A small network was trained on made-up records. Each row is its average activation on records with the value named, seen along a few directions.
Values that are neighbours, or in one group, have similar rows; names and order tell nothing.
In the rows, zero is written as 128.

Other fields vary at random and push rows far along one fixed direction, the same in every table; ignore that.
To show where, the next rows are all for the same value of a field, averaged over different records:
[109 140 105 102 160 107 169 141  94 143 116 123]
[ 87 141  97  86 176 103 197 156  85 146 103 118]
[135 144 121 122 133 121 137 127 112 140 137 121]
[149 139 121 131 126 119 118 119 119 140 142 121]
[121 144 116 108 153 120 160 133 107 142 124 113]
[111 146 112 103 156 116 167 139  95 144 115 119]
[186 145 136 158  94 124  86 110 139 137 159 128]
[222 143 152 185  65 138  31  83 161 130 189 128]

ROK, 12 values:
kupu: [130 112 137 157 134 135 134 156  63 120 131 104]
giloz: [100 131 111  71 191 109 201 152  52 163 108  99]
nuz: [102 101 131 122 150 139 139 161 113 105 110 123]
tebu: [122 131 134 131  90 138  87  81 211 118 123 154]
vofel: [ 86 100 148 133 115 151 116 117 183  80 103 148]
bena: [156 144 132 148  88 153  99  99 177 128 148 140]
peba: [111 136 108 102 159 108 168 139  97 148 115 118]
bimiz: [107 132 120 103 154 129 140 123 126 141 132 132]
givi: [167 141 149 171  69 134  56  93 212 131 146 162]
tota: [115  93 139 117 146 117 161 170  96 109 118 112]
muri: [161  93 151 179  85 158  58 114 169  97 145 142]
rir: [ 82 104 141 130 117 142 136 146 147  97  97 154]
ROK is arranged as a 2 by 6 grid.
- List every value one step from giloz, in the order listed. => kupu, peba
- List every value one step from rir, in the order listed. => vofel, givi, muri
A value of ROK combines one of 2 hidden first parts with one of 6 second parts; all combinations occur once.
- muri and rir share the first part; muri and bena share the second. Which value has the first part of bena and the second part of rir? => givi
- bimiz and tebu share the first part; bimiz and nuz share the second. Which value has the first part of nuz and the second part of tebu? => vofel

PAFEF, 15 values:
tis: [ 69 123 113  59 175 109 194 132 130 121  97 123]
buvo: [128 121 121 114 149 128 150 146  87 146 138 119]
kar: [123 157 108 124 108 129 131 115 152 136 109 149]
buk: [118 110 131  95 175 101 179 150  80 131 116 103]
toko: [154 125 152 136  96 143  83  94 182 139 154 148]
gud: [111 138 122 151 132 148 114 135 150 116 106 149]
gomem: [114 102 131 142 152 137 148 160 105 119 122 138]
motu: [120  99 147 137 109 128 104 112 153  91 125 128]
bodu: [238 144 164 168  44 130  16  55 174 111 207 117]
til: [169 101 157 161  95 139  80 114 127  88 150 112]
pabe: [115 109 138 139 117 137 115 138 160 122 116 138]
dur: [ 78 137  91  65 193 100 204 156 101 165 111 124]
rogum: [119 151 120 139 131 111 135 153  83 153 126 128]
pida: [127 158 102 130 132 120 144 114 124 163 130 120]
sulu: [137 144 126 159 112 160 123 148 113 119 114 125]
A value of PAFEF combines one of 5 hidden first parts with one of 3 second parts; all combinations occur once.
- til and sulu share the first part; til and tis share the second. Which value has the first part of tis and the second part of sulu? => kar
- buvo and buk share the first part; buvo and pabe share the second. Which value has the first part of pabe and the second part of buk? => motu

SEL, 12 values:
fot: [188 139 141 165  73 137  59  97 159 128 170 136]
kub: [ 61 109 111  91 169 124 185 160 118 110  79 130]
fene: [171 115 160 167  72 148  59  97 187 111 155 146]
nir: [126 125 135 128 118 130 112 114 150 121 126 136]
vamez: [103 133 111 102 147 124 158 136 125 131 107 127]
varif: [121 128 124 116 153 122 155 143  82 143 130 111]
busik: [145 133 133 144 111 128 107 125 131 133 135 130]
zete: [123 127 134 138 120 133 121 122 144 110 121 134]
mudut: [150 132 127 138 121 123 120 120 125 135 147 120]
sazir: [154 131 138 147 116 132 112 123 120 132 144 124]
nimi: [ 63 132  93  57 214  96 234 172  53 151  88 106]
ses: [132 132 128 143 121 140 114 127 143 130 134 136]
SEL is arranged as a 2 by 6 grid.
- List every value one step from fene, in the order listed. => kub, nir
- List every value one step from fot, in the order listed. => vamez, busik, mudut
- List every value one step from varif, in the order listed. => sazir, nimi
A value of SEL combines one of 2 hidden first parts with one of 6 second parts; all combinations occur once.
- kub and sazir share the first part; kub and fene share the second. Which value has the first part of fene and the second part of sazir? => mudut
- vamez and nir share the first part; vamez and ses share the second. Which value has the first part of ses and the second part of nir? => zete
